Each row below holds a small network's activations on one input, seen along a few directions.
In each table, some parts of the input vary, and every possible input appears once, in random order.
Descriptions start from the smaller parts, as in this example, which fits no table here: line(6) and (point or line(9) or (values(2) and ring(5))).
Shared parts are said once, and a part with two or three values counts as separate values.

Table:
row 1: [-0.31  1.44  2.78  3.96  0.83  1.07 -3.91 -0.10 -2.39 -1.61 -0.08]
row 2: [-1.14  2.74  1.71  2.54 -1.43  3.54 -2.39  4.00 -1.61  3.49  1.53]
row 3: [ 2.08  6.91  4.90  2.23  0.80 -0.09  3.14  0.10  2.09 -5.34 -5.24]
row 4: [ 5.98 -3.73 -2.44  0.87  3.37 -2.01  2.14 -3.07 -1.67  3.28  1.07]
row 5: [ 2.85 -6.29 -5.53 -2.49  0.81 -2.55  2.48 -3.61  0.30  0.86  1.32]
row 6: [ 0.16 -4.57 -2.59  0.70  1.82 -3.81 -1.29 -3.91  0.79 -4.33  0.22]
row 7: [ 3.45 -2.43 -0.06  3.79  4.14 -2.93 -1.32 -2.46 -2.08 -2.58 -0.12]
row 8: [-0.23  1.19  1.22 -2.45  0.02  3.18  1.85  3.75 -2.19  9.02  2.55]
row 9: [-3.78 -0.63  0.34 -0.02 -1.57 -0.30 -4.21 -0.44  0.10 -3.98 -0.40]
row 10: [-3.64 -0.70 -1.98 -6.11 -2.30  3.00  2.37  2.84  0.87  7.41  2.79]
row 11: [-4.28  0.21 -0.44 -1.40 -4.67  2.11 -2.36  3.00  0.80  1.54  2.41]
row 12: [-1.15  5.86  2.09 -1.64 -1.82 -1.19  3.49 -0.10  4.98 -7.76 -6.04]
Question: Changing only one part turns row 1 into row 9. The same change can be made to row 2. Which row results?
Answer: row 11
Question: What is each input in this table made of?
Answer: values(2) and (point or line(5))
Question: Which other rows does row 7 become when the values(2) part takes its other values? List them by row number.
Answer: row 6
Question: Which other rows does row 8 become when the values(2) part takes its other values? List them by row number.
Answer: row 10

Table:
row 13: [ 7.07  3.91  3.37  4.99  5.72 -1.19  2.84 -2.31 -1.21 -2.90 -3.67]
row 14: [-2.31 -1.17 -0.31 -0.82 -3.00  3.46 -2.90  2.88 -3.62  6.54  4.72]
row 15: [-4.14  5.46  4.11 -1.00 -0.74  3.23  0.06  3.93  1.60 -0.05 -1.76]
row 16: [ 2.43 -1.63 -4.04 -4.91 -0.62  0.11  5.85  0.29  1.93  5.89  0.97]
row 17: [-1.48 -6.17 -2.88  1.18 -0.31 -2.30 -6.11 -1.79 -2.13 -0.89  2.98]
row 18: [-0.76  0.72 -0.46 -0.11  0.15 -4.12  0.46 -2.34  3.00 -8.65 -2.82]
row 19: [-4.52 -1.97 -0.42 -3.22 -1.40  2.81  0.26  2.68 -1.30  7.03  2.62]
row 20: [-0.51 -6.07 -4.76 -2.83  0.56 -4.22  0.47 -3.25  0.71 -1.69  2.43]
row 21: [-2.37  4.92  3.47  2.44 -3.16  4.69 -3.06  4.56  0.27 -0.46 -0.57]
row 22: [-2.33 -0.56  1.44  3.23 -1.26 -1.69 -5.66 -1.72  0.42 -8.04 -2.64]
row 23: [ 7.07 -2.90 -0.54  3.08  6.00 -1.73  1.85 -2.39 -3.78  4.45  1.25]
row 24: [ 1.84  5.45  1.03 -2.02 -1.95  0.96  5.95 -0.55  4.11 -1.22 -3.51]
Question: What is each input in this table made of?
Answer: values(2) and (point or ring(5))
Question: Changing only the values(2) part turns row 15 into row 19. The same change can be made to row 24. Which row results?
Answer: row 16
Question: Which other rows does row 22 become when the values(2) part takes its other values? List them by row number.
Answer: row 17

Table:
row 25: [-0.83 -1.53 -2.15 -0.39  1.94 -3.96  0.65 -3.31  3.03 -6.81 -2.99]
row 26: [-5.44  0.13 -1.30 -1.09 -5.61 -1.19 -4.17 -0.10  2.17 -4.92 -0.08]
row 27: [ 6.27  0.76 -0.05  4.63 -1.51  0.19 -1.26 -0.93 -1.42 -1.89  0.09]
row 28: [ 1.29 -3.12 -1.81 -0.17  1.58 -1.59 -0.77  3.28 -2.66  6.33  5.17]
row 29: [ 2.45  6.77  4.90  3.18  0.46  1.79  1.14  1.28 -0.97 -2.21 -3.77]
row 30: [-4.74 -1.32 -1.25 -4.27 -1.86  6.35  0.96  0.91 -0.31  7.88  1.77]
row 31: [ 2.41 -1.82 -0.60  0.60  0.32 -2.44  3.42 -5.92  1.30 -6.18 -2.91]
row 32: [ 2.52 -4.37 -2.31 -1.30  4.87 -1.54  0.76 -1.48 -2.53  7.08  3.28]
row 33: [-1.61 -0.77 -0.15 -0.79 -1.21  2.69 -3.29  5.25 -1.99  7.84  4.19]
row 34: [ 3.53 -1.96  1.01  4.15  2.79 -2.60  0.00 -6.10 -1.55 -5.25 -2.43]
row 35: [-2.79 -0.48 -1.52 -3.97 -4.11  2.68  0.08  4.40  0.96  6.93  3.44]
row 36: [-0.10 -2.72 -3.28 -3.51 -1.13 -1.35  2.44  2.67  0.01  5.57  4.07]
row 37: [ 0.95 -4.08 -3.70 -4.04  1.69 -0.93  4.35 -1.80  0.04  5.92  2.75]
row 38: [ 1.07 -2.41  0.19  2.98  4.79 -4.04 -3.28 -3.33  0.25 -6.51 -2.73]
row 39: [-1.06  5.83  5.39  2.54  3.73 -0.97 -0.45  1.65  0.81 -5.51 -3.94]
row 40: [-3.35 -1.60  0.31 -1.26  0.97  6.36 -2.38  1.32 -3.08  8.71  2.78]
row 41: [ 4.68  0.74 -1.67  1.11 -3.76  0.16  2.25 -0.41  1.08 -3.02 -1.02]
row 42: [-4.10 -0.64  1.00  2.66 -3.09 -0.47 -7.02 -0.41 -1.41 -5.35  1.76]
row 43: [ 1.40  6.71  3.34 -0.30 -1.65  1.62  3.39  1.87  2.53 -2.63 -5.16]
row 44: [-2.54  5.88  3.68 -0.75  0.78 -0.76  3.19  1.16  3.74 -5.98 -4.29]
Question: What is each input in this table made of?
Answer: values(2) and (point or line(4) or ring(5))
Question: Changing only the values(2) part turns row 38 into row 25. The same change can be made to row 28. Which row results?
Answer: row 36
Question: Which other rows does row 39 become when the values(2) part takes its other values? List them by row number.
Answer: row 44
